Each row below holds a small network's activations on one input, seen along a few directions.
Each table varies a few parts of the input and shows all the possible inputs, shuffled.
Descriptions start from the smaller parts, as in this example, which fits no table here: one of 3 separate values, together with either a single point or one of 11 places along a line or (one of 6 places along a line, together with one of 8 places around a ring).
Shared parts are said once, and a part with two or three values counts as separate values.

Other details of the inputs shift rows strongly along three fixed directions, in all tables alike. That doesn't count.

A family of inputs:
x1: [ 19 -12   3 -26 -12  16  14   1 -20   2  20]
x2: [ 25  30  14 -67 -17   6  -3  -7 -32  21   7]
x3: [-30 -16   5  -5  31  16  10  -8   1 -31   6]
x4: [-34  12  32 -48   4  62  17  31   6   2   9]
x5: [ 13 -40 -35  15   2 -19  -1 -33 -27 -30   2]
x6: [ 58  15 -11  24 -41 -25 -19 -14   9  33   4]
x7: [-32  20   7  26   5  18 -20   3  40  -1 -19]
x8: [  6 -74 -31  10  17 -16  30 -15 -45 -45  22]
x9: [ 46  26  -5 -17 -37  -8 -19 -17  -9  30  -1]
x10: [-23  55  35 -22   9  16 -17   9  29  20 -14]
x11: [-32  24  13  26  20   9 -19  -4  43  -6 -16]
x12: [ 37 -12 -16  22 -23  -8  -6 -17   1   6  11]
x13: [  7  38  19  11 -25   9 -11  26  33  40  -8]
x14: [ 12 -34  -9 -17  18 -30  25  -9 -45 -19  15]
x15: [ 49  18 -18  22 -41 -26 -24 -17   5  31  -8]
x16: [  7  21  -3  45 -14 -20 -23   2  34  20 -16]
x17: [-42  19  33 -50  14  50  11  25   3  -3   3]
x18: [-16 -20 -15  54  -4   9  -4   5  31 -11  -9]
x19: [-45 -56 -12  19  24  39  24   8   2 -47   7]
x20: [ 39  -4  -5 -20   1 -30   1 -29 -30   0  16]
x21: [ 10  19   0  46 -13 -13 -24  -3  39  16  -9]
x22: [ 30  41 -15 -20 -14 -49 -22  -4 -21  34 -28]
x23: [-13   1  -9 -65   2  -2  18  29 -55   5 -15]
x24: [-20  -2  -5  43  18 -14 -11  -8  28 -13 -14]
x25: [-35   2  29  -6   6  49  19  42  27   3   8]
x26: [ -4  -4  -8 -65  -9  11  25  37 -53  11  -7]
x27: [ 29  -8 -17 -16 -14 -28  -1 -17 -37   4   1]
x28: [ 16   6  11 -32   9  -9   6 -12 -20   1  15]
x29: [-10   2   5   7   1  -4   3  14   5   5  -4]
x30: [-23 -51 -14  53  36 -11  14 -10  12 -44   9]
x31: [  0  51  28   0  -1 -12 -15  13  29  33 -11]
x32: [-12   7   2   2  -1   1  -5   6   5   3 -10]
x33: [-39  15  37 -46  16  46  17  32   4   0   9]
x34: [-31 -26  -7  27  31  -5   8  -4   7 -31  -4]
x35: [ 13 -31 -13 -24  17 -14  14 -31 -42 -29  17]
x36: [-11  -6  -6  44   4   4 -12  -7  33 -10  -3]
x37: [ 32 -10 -21  18 -23  -2 -12 -25   1   1   5]
x38: [ 18   5  13 -29   8 -16  10  -4 -23   5  14]
x39: [-11 -21 -11  58  -4   4   1  13  31  -6  -4]
Description of these inputs: one of 3 separate values, together with either a single point or (one of 2 separate values, together with one of 6 places around a ring).
Change only the choice among 3 separate values in x36. List by row number the other rows that result. -> x12, x20
Change only the choice among 3 separate values in x22. List by row number the other rows that result. -> x23, x26

A family of inputs:
x40: [-17 -47 -10  44   1  31  15   9  22 -25  14]
x41: [-15  -1  -8  26   9  -4 -11   4  19  -7  -6]
x42: [-40  13  41 -69  15  31  25  35 -25   1   7]
x43: [  9  62  22  11 -41  28 -27  33  55  55 -14]
x44: [ 16  48  38 -63 -42  35   1  31  -8  50   5]
x45: [  6 -23 -17 -25  12  -1  17  -4 -33 -16   5]
x46: [ 18  14 -10  42  -8 -14 -27 -22  31   6  -4]
x47: [ 31  15   0 -30 -20 -25 -12 -17 -31  16   5]
x48: [-35   9  24 -55  24  32  28  36 -15  -2  -1]
x49: [ 24 -23 -19   3   4 -14   5 -26 -18 -15   9]
x50: [ 68  18 -30  -6 -30 -49 -26 -34 -26  24  -1]
x51: [-19  15 -13  89  -2  -3 -37 -15  73  -1 -31]
x52: [ 49  30   9 -31 -22 -30 -11 -15 -22  31   8]
x53: [  1 -25 -10 -23  13 -12  23   4 -36 -13   7]
x54: [-54  17  25  -2  17  39  -2  23  31  -7 -10]
x55: [ 40 -16 -12 -10  -4 -33   8 -25 -35   0  12]
x56: [-31 -75 -19   8  31  -3  37  -7 -39 -54  10]
x57: [-25 -31  -8  39  27   8  11  -5  19 -31  -2]
x58: [-52  17  23   2  22  26   3  37  31  -2  -9]
x59: [ 17  16  -6  44  -9 -20 -30 -20  33   8  -4]
x60: [ 10 -31 -21   7   3 -20   9 -22 -27 -18  -2]
What is each input in this table made of? -> one of 3 separate values, together with either a single point or one of 6 places around a ring
The inputs of x48 and x60 match in every part but the choice among 3 separate values. If x41 is changed in the same way as x48 into x60, which row does it become? -> x47
Change only the choice among 3 separate values in x40. List by row number the other rows that result. -> x43, x44
